119,123,137,132,146,148
112,131,111,133,157,152
Answer: 148

122,145,129,139,151,145
120,108,155,149,115,132
Answer: 145

151,111,146,112,133,120
134,110,152,111,127,123
Answer: 120

122,130,118,127
115,139,139,103
Answer: 127

155,137,145,120,115,155
145,137,135,122,123,109
Answer: 155

142,128,102,115,150,110,149
105,133,141,131,100,129,100
Answer: 149

108,139,142,104,119
138,107,104,142,142
Answer: 119

110,100,106,131,120
111,100,106,136,126
Answer: 120

126,122,128,130,150,124
128,130,131,129,127,128
Answer: 124

133,119,116,127
124,127,151,114
Answer: 127
---
(103, 131, 151, 151, 125) value 151
(114, 104, 131, 107, 102) value 107
(154, 120, 133, 117, 130) value 117
(102, 138, 128, 121, 145) value 121
(116, 154, 106, 128, 152) value 128
(142, 134, 107, 104, 128) value 104
---
154,105,127,147
113,147,123,111
131,126,117,125
==> 154

133,113,123,116,129,143,113
135,107,121,111,129,149,106
137,101,118,105,130,155,99
==> 133

98,123,104,104,135
117,141,150,132,158
109,130,113,135,114
==> 98

114,127,131,147,145,107,127
118,151,110,125,143,112,135
129,134,125,133,131,124,133
==> 114

156,128,131,124,128
132,132,134,121,114
145,129,137,119,128
==> 156

143,138,143,121,145,130
143,135,110,129,126,149
110,141,124,119,141,125
==> 143
---
[[ 99 123 143 114 125 116 152]
 [139 133 118 139 125 127 138]
 [135 129 125 132 123 133 126]] -> 139, 152

[126 107 105 152 140] -> 105, 152

[117 107 150 122  98] -> 150, 150

[123 122 149 152 139 127 117] -> 152, 152

[151 133 143 124 148] -> 143, 151

[147 141 105 134 106] -> 105, 147
---
array([106, 105, 136, 127]) | 127, 106

array([117, 102, 128, 101, 112]) | 112, 117

array([131, 106, 136, 121, 123, 102, 108]) | 108, 131

array([106, 120, 133, 142, 152, 135]) | 135, 106

array([[147, 129, 122, 118, 128, 142, 122],
       [127, 113, 129, 125, 123, 130, 119],
       [132, 107, 127, 136, 128, 123, 114]]) | 122, 132

array([111, 143, 157, 122]) | 122, 111

array([131, 134, 120, 101, 121, 129]) | 129, 131

array([155, 155, 136, 143]) | 143, 155
---
[[125, 128, 122, 137, 133, 116],
 [118, 131, 154, 133, 106, 125],
 [126, 135, 125, 132, 127, 120]] ⇒ 116

[[126, 125, 126, 127, 131],
 [106, 111, 142, 122, 116],
 [117, 114, 123, 120, 146]] ⇒ 131

[[151, 119, 139, 145, 127],
 [123, 106, 144, 126, 130],
 [112, 145, 112, 119, 155]] ⇒ 127

[[139, 141, 141, 132, 131, 130, 142],
 [118, 134, 114, 129, 120, 117, 121],
 [149, 131, 151, 134, 126, 118, 149]] ⇒ 142

[[130, 132, 129, 128, 122, 124],
 [130, 146, 106, 121, 125, 132],
 [142, 117, 133, 127, 130, 140]] ⇒ 124

[[129, 120, 111, 101, 142],
 [111, 117, 102, 129, 157],
 [142, 101, 153, 144, 128]] ⇒ 142

[[139, 147, 122, 139, 115, 101],
 [144, 130, 134, 134, 119, 112],
 [115, 134, 120, 136, 136, 128]] ⇒ 101

[[130, 142, 124, 133, 105, 130, 141],
 [130, 123, 135, 139, 130, 132, 127],
 [128, 130, 129, 129, 128, 131, 126]] ⇒ 141

[[136, 136, 139, 124, 103, 146],
 [125, 135, 152, 139, 110, 108],
 [125, 138, 133, 129, 141, 137]] ⇒ 146

[[110, 130, 147, 129, 123],
 [143, 138, 121, 145, 146],
 [139, 128, 102, 122, 141]] ⇒ 123
---
147,144,148,117,145,138,107
138,112,139,140,110,117,156
value 145

115,132,131,127,138,132,156
128,107,139,136,145,129,116
139,133,116,137,146,126,109
value 138

129,127,128,130,135,128,128
129,128,128,132,156,128,128
128,129,128,130,133,128,129
value 135

117,134,152,123,152,121,114
119,128,106,122,132,131,105
135,153,139,137,124,120,114
value 152

119,150,130,122,138,123,102 value 138

100,128,128,104,116,133,156
121,109,141,117,133,109,125
value 116

127,136,125,142,113,140,151 value 113

116,147,114,152,141,100,123 value 141

131,138,129,108,139,139,149
136,121,137,114,129,130,138
value 139
---
(139, 130, 132, 142, 150) -> 132, 150
((134, 136, 123, 145, 133, 113, 130), (126, 124, 139, 120, 125, 107, 133), (124, 114, 127, 125, 116, 144, 134)) -> 120, 145
(135, 125, 136, 127, 102, 117, 126) -> 127, 136
(118, 152, 141, 130, 143, 146, 143) -> 130, 152
(107, 121, 124, 142, 133) -> 124, 142
(112, 157, 117, 145, 125) -> 117, 157
(150, 131, 131, 148, 130, 99, 133) -> 148, 150
(140, 150, 114, 111, 135, 133, 134) -> 111, 150
---
[[127 151 107 134 137 152 136]
 [132 149 101 145 116 111 151]] -> 101

[155 122 128 129 123] -> 155

[[121 128 127 124 128 124 132]
 [101 121 117 116 127 115 137]] -> 117

[[146 112 117 149 139 139 139]
 [143 114 147 105 142 114 112]
 [146 128 125 147 144 144 113]] -> 125

[[157  99 101 101 101 100 156]
 [ 99 102 157 157 156 155 157]
 [ 99 100 154 155 155 156 155]] -> 154

[[127 130 118 137]
 [145 131  99 143]] -> 137

[[127 136 128 108 127]
 [123 127 123 131 129]
 [122 152 131 111 123]] -> 122
---
array([[144, 110, 121, 112, 111, 111],
       [127, 136, 137, 126, 124, 151],
       [111, 147, 104, 145, 137, 106]]) Answer: 104

array([111, 114, 143,  99]) Answer: 143

array([137, 127, 142, 121, 107, 148, 112]) Answer: 142

array([[145, 110, 122, 128, 129, 153],
       [126, 131, 133, 148, 134, 139]]) Answer: 133

array([108, 135, 142, 117, 119, 149, 126]) Answer: 142

array([115, 107, 136, 102, 150, 139,  99]) Answer: 136

array([136, 112, 134, 110, 113, 126, 153]) Answer: 134

array([138, 122, 155, 130, 133]) Answer: 155

array([[141, 118, 143, 135, 133, 107, 116],
       [137, 129, 142, 135, 135, 101, 112]]) Answer: 142
---
Input:
[[132 150 132 124 122]
 [129 128 125 141 127]
 [122 145 132 128 111]]
Output: 141

Input:
[[135 143 129 142 102 135 153]
 [103 149 126 101 104 137 109]
 [140 121 158 108 153 154 107]]
Output: 137

Input:
[[109 129 126 121]
 [110 129 126 121]
 [102 129 128 122]]
Output: 126

Input:
[[131 128 133 116]
 [136 149 120 105]
 [135 150 120 106]]
Output: 120

Input:
[[142 149 152 106]
 [151 133 106 144]
 [131 120 117 139]]
Output: 106

Input:
[[116 116 117 139 121 120]
 [135 126 132 109 149 131]
 [135 114 136 148 127 115]]
Output: 149

Input:
[[114 143 107 115]
 [134 119 141 112]
 [122 118 133 138]]
Output: 141

Input:
[[148 111 107 110 129 126 113]
 [105 154 120 108 118 149 118]
 [140 108 125 114 140 144 115]]
Output: 149
---
[[101 100 100 100]
 [155 154 157 156]
 [100 102  98 101]] Answer: 101

[[112 135 117 145 135 115 107]
 [146 156 120 139 116 118 133]
 [135 131 126 134 106 125 129]] Answer: 112

[[130 146 135 147 122 144 120]
 [137 140 138 147 110 149 128]
 [121 129 122 144 122 128 127]] Answer: 130

[[139 129 131 120]
 [142 125 134 151]
 [123 134 121 143]] Answer: 139

[[155  99 145 142 157 118 125]
 [154  99 144 142 155 119 124]
 [153 100 143 142 155 120 124]] Answer: 155

[[123 104 141 128 119 115]
 [114 146 125 142 130 106]
 [131 129 112 101 134 133]] Answer: 123

[[135 129 145 154]
 [122 128 158 126]
 [138 128 109 152]] Answer: 135

[[110 139 151 152]
 [139 106 148 145]
 [126 109 152 144]] Answer: 110
---
[131 125 112 150] Answer: 112
[125 127 130 129 133 105] Answer: 133
[135 118 149 141 130 129 137] Answer: 129
[ 98 141 139 130 123] Answer: 130
[145 105 134 125 126 117] Answer: 126
[120 103 141 158 110  99 147] Answer: 99
[126 129 104 105 136] Answer: 105
---
[[140 148 136 107 100 145]
 [116 127 142 129 114 137]
 [122 134 138 136 125 142]] -> 145

[[133 108 124 129 149 129 138]
 [108 133 147 113 138 133 119]
 [120 108 133 143 151  98 157]] -> 138

[[112 118 118 134]
 [136 107 128 128]
 [109 144 127 128]] -> 134

[[129 148 129 131 112  99]
 [146 144 123 135 108 122]
 [123 106 126 129 129 156]] -> 99

[[123 132 125 128 127 133 105]
 [134 128 125 135 118 130 116]
 [133 127 138 132 135 134 129]] -> 105

[[116 102 144 147 111 117]
 [133 154 114 103 126 121]
 [114 107 145 150 113 124]] -> 117

[[116 107 124 144 101]
 [143 141 127 128 101]
 [123 119 125 147 140]] -> 101

[[113 137 131 134 136 110 121]
 [157 136 133 123 103 138 139]
 [140 127 137 125 120 141 144]] -> 121

[[138 143 140 134]
 [146 144 134 127]
 [150 145 134 111]] -> 134

[[107 118 127 139]
 [151 134 100 125]
 [110 129 133 150]] -> 139
